These are the activations of a small neural network, seen along a few directions. Each row is one input.
In each table, some parts of the input vary, and every possible input appears once, in random order.
Descriptions start from the smaller parts, as in this example, which fits no table here: one of 3 separate values, together with either a single point or one of 11 places along a line or (one of 4 places along a line, together with one of 8 places around a ring).
Shared parts are said once, and a part with two or three values counts as separate values.
(in the rows, 128 means zero)

Other details of the inputs vary at random and push rows far along three fixed directions, the same in every table; ignore that.

A family of inputs:
r1: [117 106 167 128 124 115 119 130 150 101 205 114 216 134]
r2: [ 77 140  64 147  96  98  86 160  95 106 168  94 161 137]
r3: [167 147  96 138 117 116 108 126 139 157 130 182  92  89]
r4: [ 68 111  64 153 105  79  81 151 117 118 143  90 158 146]
r5: [ 96 120 128 127 138 145 139 127  94 110  62 100  84 144]
r6: [145 129  84 122 136 110 115 118 156 172 118 183  95 109]
r7: [120  97 161 132 127 124 116 140 153  99 207 112 213 135]
r8: [ 68 127  79 149 111  81  63 139 104 103 154 103 161 152]
r9: [139  92 210  98 167 186 189 121 147 109 115 114 139 147]
r10: [ 70 135  83 149 110  75  65 133 104 108 152 101 164 157]
r11: [171 164  95 133 126 125 105 120 134 159 140 183  99 108]
r12: [197  83 174 117 156 149 154 115 214 161 156 193 142  95]
r13: [103 153 127 118 128 162 150 134  73 105  87 102  89 137]
r14: [108 105 156 114 124 117 135 135 153 111 207 111 217 136]
r15: [120  85 162 137 120  97 126 129 174 120 179  96 215 138]
r16: [102 129 127 125 137 140 146 122  97 123  61  91  88 158]
r17: [161 122 222 109 145 185 190 118 132 105 123 106 143 132]
r18: [ 81 140  69 153  95  98  78 158  94 102 167  95 161 136]
r19: [112 141 124 129 122 153 155 142  83 113  75  90  85 135]
r20: [118  86 153 134 108 101 145 145 172 125 183  90 211 123]
r21: [157 106 213 109 138 178 207 129 141 114 114  99 138 123]
r22: [112 125 131 142 126 148 138 138  92 109  63  91  81 135]
r23: [115 111 155 120 109 118 143 141 151 110 207 105 216 121]
r24: [108 124 126 136 127 148 146 140  93 114  64  89  82 136]
r25: [192  84 177 113 154 145 153 112 211 158 157 198 142  89]
r26: [111 129 140 142 123 141 134 129  89 106  62  93  82 130]
r27: [118 151 135 134 129 163 132 133  73  97  86 100  86 141]
r28: [ 88 118 112 129 118  82  98 129 140 120 180 108 195 150]
r29: [111 130 139 139 137 138 130 118  94 114  59  93  88 156]
r30: [ 86 145  71 153  86  73  94 150 103 122 153  79 163 138]
r31: [103 159 137 114 141 151 139 115  75 109  84 104  94 158]
r32: [122 109 163 126 125 115 122 131 154 109 204 106 219 143]
r33: [100 125 128 140 118 108  98 137 119 102 178  98 188 151]
r34: [157 139  89 128 136 104 113 110 159 180 116 175  99 122]
r35: [148  92 222 112 165 185 172 116 145  99 114 117 137 145]
r36: [118 154 141 132 117 139 145 124  79 110  71  91  89 135]
r37: [116  77 161 141 108 108 132 148 166 106 181  99 205 109]
r38: [116 128 136 145 125 144 134 133  91 109  62  89  82 136]
r39: [133  93 214  95 165 183 189 117 145 106 115 119 139 141]
r40: [158 147  88 125 142 134  98 124 137 154 142 193  96 116]
r41: [153 149  91 122 140 131  98 120 135 151 142 198  96 110]
r42: [ 74 120  64 153  92  76  93 158 114 124 144  81 158 135]
r43: [139  89 216 103 153 168 197 112 152 117 101 107 139 135]
r44: [168 144  95 138 122 102 111 117 154 176 116 169  96 107]
r45: [149 118 227 100 158 181 181 107 131 102 123 117 144 141]
r46: [108 157 133 117 143 154 139 119  77 112  84  99  93 165]
r47: [118 103 148 124 114 126 142 152 154 109 208 103 214 123]
r48: [144 105 210  96 162 195 192 125 135 105 127 115 140 141]
r49: [164 142 100 140 121 102 107 116 150 168 117 177  94  97]
r50: [158 147  84 125 119 117 126 131 142 167 131 180  94  91]
r51: [102 130 131 127 148 157 125 127  88 102  74 107  86 160]
r52: [106 147 140 126 141 159 124 123  72  95  85 110  88 149]
r53: [159 146  97 129 145 115  94 109 148 164 128 189  99 129]
r54: [119 116 160 123 110 113 139 136 151 110 206 103 218 123]
r55: [169 143  87 138 120 123 112 135 143 159 131 179  91  93]
r56: [127  87 164 148 108  99 129 141 169 116 182  92 210 121]
r57: [201 103 171 110 137 151 171 127 199 158 172 193 142  71]
r58: [ 81 146  75 149  84  70  94 146 100 119 153  83 163 132]
r59: [103 142 126 120 145 167 136 133  77 103  87 106  88 155]
r60: [ 73 124  81 158 101  66  71 134 112 115 140  92 162 146]
r61: [150 100 222 111 141 163 200 116 149 118 101  98 138 122]
r62: [100 122 124 126 139 146 145 129  97 119  62  93  86 153]
r63: [198  99 183 110 151 131 155  98 213 169 155 192 150  98]
r64: [187 105 174  93 161 145 161 104 206 167 170 202 150 108]
r65: [139 106 213  93 161 192 192 121 133 102 127 120 141 135]
r66: [ 98 130 126 121 149 158 133 129  89 107  75 105  86 161]
r67: [ 76 115  74 162 104  75  69 144 115 113 141  89 158 147]
r68: [162 163  84 119 126 127 121 124 137 169 142 181 100 110]
r69: [133 100 164 145 104 108 133 145 157 109 192  94 211 118]
r70: [163 157  95 130 125 128 103 122 132 151 142 190  95  97]
r71: [139  90 220 105 164 185 176 117 143  96 114 122 137 137]
r72: [174 157  94 135 118 110 115 121 143 170 127 172  98 103]
r73: [166 168  89 122 127 123 118 119 137 168 141 179 101 112]
r74: [160 154  88 124 116 112 127 125 142 171 130 177  96  96]
r75: [169 155  99 138 116 110 111 120 139 162 128 180  96  94]
r76: [155 157  85 114 141 126 113 118 139 169 142 187 101 125]
r77: [114 164 141 125 125 151 139 120  71 105  83  99  93 143]
r78: [158 150  96 123 144 112  98 106 150 169 127 185 101 132]
r79: [155 141  89 126 121 104 123 120 153 177 118 174  95  99]
r80: [152 134  85 127 123 110 122 127 153 173 119 177  93  94]
r81: [113 139 133 133 125 135 149 126  94 124  61  83  87 145]
r82: [103 145 133 119 147 145 136 115  89 116  72  98  92 171]
r83: [164 142  82 132 121 123 120 137 144 164 132 178  92  94]
r84: [103 126 129 132 125 145 146 136  91 111  63  94  82 129]
r85: [150 144  85 115 145 117 110 114 151 173 130 186  99 131]
r86: [149 149  86 116 141 131 106 122 136 156 143 196  96 111]
r87: [153 151  99 120 142 109  98 102 147 166 127 190 101 126]
r88: [121  90 160 138 104 116 136 152 155 100 193 101 206 105]
r89: [166 165  99 130 124 122 105 116 132 156 140 188  99 102]
r90: [ 71 116  78 158 102  72  69 140 112 110 141  94 159 141]
r91: [ 89 133  74 164  86  82  79 157 100 107 154  86 157 129]
r92: [104 149 128 122 128 164 144 136  72  99  87 104  87 134]
r93: [ 79 133  81 157  87  62  82 140 110 121 140  82 162 134]
r94: [143 136  87 117 146 122 104 118 148 160 131 195  95 117]
r95: [101 135 136 125 136 133 142 113  94 120  60  93  90 153]
r96: [109 149 133 128 127 164 137 134  71  94  86 106  86 133]
Description of these inputs: one of 2 separate values, together with one of 6 places around a ring, together with one of 8 places around a ring.
The inputs of r25 and r43 match in every part but the place on the ring of 8. If r40 is changed in the same way as r25 into r43, which row does it become? -> r76
The inputs of r61 and r84 match in every part but the place on the ring of 8. If r34 is changed in the same way as r61 into r84, which row does it become? -> r4
The inputs of r59 and r46 match in every part but the place on the ring of 8. If r57 is changed in the same way as r59 into r46, which row does it become? -> r58
Start at r16 and move only the place on the ring of 6, one step at a time. The first step leads to r85. Which rows follow, in order? -> r76, r68, r21, r20
Change only the choice among 2 separate values in r24. List by row number the other rows that result. -> r84

A family of inputs:
r97: [ 78 156  70 135 108 116  90 146  91 116 161 110 144 141]
r98: [ 80 149  82 124 137 130 100 120  89 115 114 113 117 161]
r99: [164 127 161 106 140 157 156 134 163 133 185 163 158 119]
r100: [161 103 191 107 159 147 153 100 166 138 117 165 125 128]
r101: [120 112 176 124 152 149 141 112 110 112  82 102 114 162]
r102: [170 106 157 126 119 138 170 123 180 153 150 144 153  90]
r103: [120 143 162 126 132 162 138 137  96  89 130 106 130 148]
r104: [153 100 182  96 160 148 167 105 170 146 121 160 131 131]
r105: [134 128  87 132 132  97  71 115 168 146 203 180 176 122]
r106: [159  99 182 123 139 122 152 115 179 142 130 143 141 107]
r107: [ 88 153  73 139  93 113 104 149  85 116 134  91 133 124]
r108: [136 108 151 151 104 109 139 137 138 119 149  95 169 114]
r109: [117 138 155 127 131 163 130 131 104  98 140 114 137 135]
r110: [140 121  83 141  91  68 115 138 174 163 189 155 174  88]
r111: [134 132 157 133 116 142 140 141 101 103 133  95 139 120]
r112: [136 133 108 121 141 107  93 112 151 137 174 180 149 125]
r113: [148 144 101 124 142 134 134 109 136 175  61 157  53 116]
r114: [117 100 144 131 120 104 140 137 161 129 140  93 168 136]
r115: [ 96 157  74 138  92 106 107 156  86 113 134  91 131 133]
r116: [138  99  81 130 149 160 130 149 133 146  68 179  36  98]
r117: [160 131 179  95 151 173 174 124 145 130 154 165 129 114]
r118: [100 117 146 107 145 134 137 122 126 104 154 117 165 151]
r119: [126 131 154 133 112 151 138 136 107 100 131  97 140 115]
r120: [ 95 116 156 114 148 158 150 113 104 112  69  90 109 166]
r121: [165 155  98 147 112 118 124 123 125 153  88 155  74 106]
r122: [159 152  95 143 110 107 121 119 128 158 100 167  80  93]
r123: [141 128  90 133 136  89  74 120 162 148 205 178 175 127]
r124: [136 126 150 135 105 127 131 147 129 102 166 104 170 116]
r125: [111 115 153 142 124 118 132 131 122 109  93  78 128 147]
r126: [123 102 161 127 135 124 157 130 141 131 111  90 140 136]
r127: [142 157  81 113 150 130 108 113 129 152 123 180  93 142]
r128: [ 85 149  84 140 126 106  77 128  91 101 133 110 136 167]
r129: [102 144 146 118 135 162 149 141  78  98 122  90 122 153]
r130: [122 100 161 142 127 109 131 130 142 122 127  89 155 134]
r131: [167 169  99 117 130 150 141 127 102 159  92 162  54 105]
r132: [ 86 127  84 159 104  78  79 132 121 129 120  92 139 135]
r133: [126 120 144 136 107 129 164 140 125 117 113  87 139 127]
r134: [110  97 153 132 132 119 113 117 150 118 145 113 174 146]
r135: [123 136 170 118 135 156 142 131 108  97 144 124 138 131]
r136: [152  98 172 112 140 124 166 119 182 151 131 140 142 110]
r137: [144 119 110 132 131  94  91 118 169 152 155 167 149 135]
r138: [103 142  86 150  99 102 126 142  90 130 100  85 114 130]
r139: [ 79 145  75 130 132 106  91 130  88 116 137 106 136 167]
r140: [166 171 112 122 126 145 130 121 101 145  88 173  52  96]
r141: [147 123  94 157  93  85 101 130 166 153 173 148 163  90]
r142: [ 99  71 148 143 141 173 142 158 105  80  68  97  85 124]
r143: [128 130 157 112 118 147 165 140 114 110 133 107 138 113]
r144: [116 106 159 114 143 135 147 123 140 120 116 108 147 161]
r145: [161 174 112 124 146 158 118 120  97 145 106 178  58 123]
r146: [139 140  93 118 149 120 114 110 128 169  92 166  78 143]
The inputs of r127 and r128 match in every part but one. If r116 is changed in the same way as r127 into r128, which row does it become? -> r142
The inputs of r131 and r111 match in every part but one. If r136 is changed in the same way as r131 into r111, which row does it become? -> r106
Describe the family of inputs behind these rows. -> one of 2 separate values, together with either a single point or (one of 4 separate values, together with one of 6 places around a ring)
Change only the place on the ring of 6 in r145. List by row number the other rows that result. -> r101, r108, r111, r123, r130
Change only the choice among 2 separate values in r130. List by row number the other rows that result. -> r126
Change only the choice among 2 separate values in r141. List by row number the other rows that result. -> r102
